A small network was shown many inputs. Here are its activations along a few directions, one row for each input.
In each table, some parts of the input vary, and every possible input appears once, in random order.
Descriptions start from the smaller parts, as in this example, which fits no table here: one of 2 separate values, together with either a single point or one of 11 places along a line or (one of 6 places along a line, together with one of 8 places around a ring).
Shared parts are said once, and a part with two or three values counts as separate values.
In the rows, zero is written as 128.

Other details of the inputs vary at random and push rows far along two fixed directions, the same in every table; ignore that.
To show where, the next rows are all for the same input, with only those details redrawn:
[145  64 138  86 127 129 205  75  98  80 194 115 169]
[ 86 156 150 194  96  91 150 145 125  98  60 117 145]
[125 100 132  89 161 200  64 213 152 130 151  85  53]
[ 86 157 150 192 100  98 142 153 128 101  62 114 137]
[ 86 157 150 192 100  98 142 153 128 101  61 114 137]
[125 100 132  90 161 199  64 213 152 130 151  86  53]

A family of inputs:
r1: [193  40 127  94 112 115 189 101  91 119 220 155 207]
r2: [155 114 115  69 151 116 202  38 115 111 202 165 181]
r3: [ 82 179 135 188 124  84 123  94 125 133  53 150 128]
r4: [ 74 192 129 183 107  82 121 119 134 133  72 134 117]
r5: [148  77 115  87 141 136 190  27  97 124 191 152 150]
r6: [108 127 138 226  60  58 127 164 101 130  82 129 158]
r7: [ 85 208 142 183 139  92 104 109 127 132  52 161 149]
r8: [154  72 103  84 123 128 177  32  95 118 188 158 151]
r9: [115 141 125  77 171 179  37 172 145 151 170 104  38]
r10: [ 94 222 141 181 125  79 128 116 133 123  68 164 153]
r11: [132 158 140 177 106  80 124 120 113 147  36  94 146]
r12: [128 136 110  76 198 199  41 166 162 168 144 133  63]
r13: [121 125 106  90 153 196  58 179 156 170 165 111  32]
r14: [122 132 132 219  95  84 111 162 111 139  56 152 182]
r15: [154 102 111  85 119 126 207  49 119 119 213 150 155]
r16: [107 170 151 182 115  98 155 154 147 102  53 144 167]
r17: [122 138 143 219  58  65 133 177 122 133  91 138 163]
r18: [ 88 175 111 187  75  87 121 126 133 136  73 146 116]
r19: [149 113 117  78 132 110 201  40 119 107 212 145 162]
r20: [139 113 136  86 158 200  72 223 171 130 156  96  60]
r21: [ 99 198 119 180 114 106 135 136 149 148  67 166 134]
r22: [ 94 146 148 197 121 106 134 134 124 101  39 125 141]
r23: [125 100 132  90 161 200  64 213 152 130 151  85  53]
r24: [162  63 133  79 160 149 193  67 112  84 174 139 196]
r25: [105 189 107 176  93  92 135 128 146 138  68 176 146]
r26: [181 129 128  67 160 183  58 206 162 180 135  82  82]
r27: [182  19 119 109 122 117 169  79  66 113 205 135 179]
r28: [140  93 137  79 155 112 179  12  81 103 194 149 165]
r29: [184  78 131  66 113 109 182  68  91 126 187  83 163]
r30: [ 98 179 109 185 105 101 116 118 138 144  50 173 146]
r31: [133 157 123  75 172 185  43 181 164 149 178 112  43]
r32: [176 115 121  71 175 192  43 191 154 181 120  79  85]
r33: [175 126 131  74 139 175  61 204 161 174 149  64  67]
r34: [161  95  98  78 101 118 194  54 120 112 212 156 157]
r35: [133 127 104  84 184 213  50 174 162 178 145 137  58]
Describe the family of inputs behind these rows.
> one of 5 places around a ring, together with either one of 3 separate values or one of 4 places along a line
Changing only the place on the ring of 5 turns r30 into r25. The same change can be made to r14. Which row results?
> r1
Change only the choice among 3 separate values in r23. List by row number the other rows that result.
> r6, r29
Change only the place on the line of 4 in r35. List by row number the other rows that result.
> r7, r12, r30

A family of inputs:
r36: [186  44 134  98 112 138 147 152 107 127 196  95 146]
r37: [ 95 113 154 136 120  98 215  54  98  61 140 135 178]
r38: [137 165 142 102 171 160  79 162 151 148  90 103 102]
r39: [171  93  95  80 136 142 118  85 118 168 190 158 135]
r40: [139  81 108  97 149 159 135 109 124 122 201 169 129]
r41: [182  36 136  90 126 148 145 149 106 108 181  84 154]
r42: [ 95 193 138 171  99  82 152 116 140 126  80 116 126]
r43: [120 114 105 157  88  89 196  56 102 110 166 198 187]
r44: [122 200 118 164  89  69 128 110 137 160  78 141 147]
r45: [141 165 130 104 159 151  74 160 154 152  97 108  97]
r46: [173 121 119  62 151 138 137  91 128 150 185 122 135]
r47: [ 83 151 128 198 118 102 139 125 127 104  66 175 154]
r48: [ 89 138 134 130 144 161  86 173 147 109 123 112  66]
r49: [ 78 149 139 195 130 109 144 128 125 100  59 170 159]
r50: [139 108 145  61 162 163 162  95 130 103 171  92 122]
r51: [ 96 196 122 169  79  76 149 117 139 137  88 125 120]
r52: [ 72 172 138 194  94  83 147 123 127 105  95 139 122]
r53: [137 136 117 125 167 162  63 157 140 161  92 136 101]
r54: [139  88 150 139 133 157  83 225 130 127  97  70 119]
r55: [149 118 120 139 119  81 184  36  95 134 136 170 203]
r56: [ 96 149 112 134 112 145  83 174 145 137 149 128  56]
r57: [190  46 124  95  89 133 144 153 106 138 201 107 136]
r58: [132 135 127 122 179 169  67 160 136 156  84 131 107]
r59: [113 158 136 111 147 158  93 162 161 128 107  90  72]
Changing only one part turns r56 into r52. The same change can be made to r51. Which row results?
> r42
Describe the family of inputs behind these rows.
> one of 4 places along a line, together with either a single point or one of 5 places around a ring
A walk changes only the place on the ring of 5. It starts at r47 and steps to r48. List the rest of the walk in order.
> r59, r45, r53

A family of inputs:
r60: [144  77 117  50 154 179 123 138 123 110 194 112 110]
r61: [201 102 116  50 134  98 222  12 102 118 216 166 231]
r62: [114 136 132 189 101  96 162 118 120  97  88 161 158]
r63: [108 181 151 163 114 121  90 186 156 130  55  90  80]
r64: [171  52 118  87 152 175 122 151 125 138 209 132 114]
r65: [105 163 135 172 124 136  56 219 156 155  72  89  81]
r66: [ 90 174 153 161 177 124  99 118 129 124  60 137 130]
r67: [151 108  97  62 159 183  28 160 137 172 212 127  35]
r68: [115 132 102  46 175 195 120 107 160 143 216 144  59]
r69: [132 143 160 184  70  38 233  59  92 106  98 116 211]
r70: [111 133 138 187  95  98 138 139 116 129  91 138 162]
r71: [119 164 105 157 130 147  61 166 153 184  38 125  85]
r72: [105 132 141 178  83  56 200  91  95 106  96 137 211]
r73: [156  59 121  70 138 159 160  93 110  99 205 137 146]
r74: [ 99 165 135 164 114 114 104 164 145 112  69 107 107]
Describe the family of inputs behind these rows.
> either one of 5 separate values or (one of 2 separate values, together with one of 5 places along a line)
Which other rows belong to the same alternative as r71? List them by row number.
> r61, r66, r67, r68
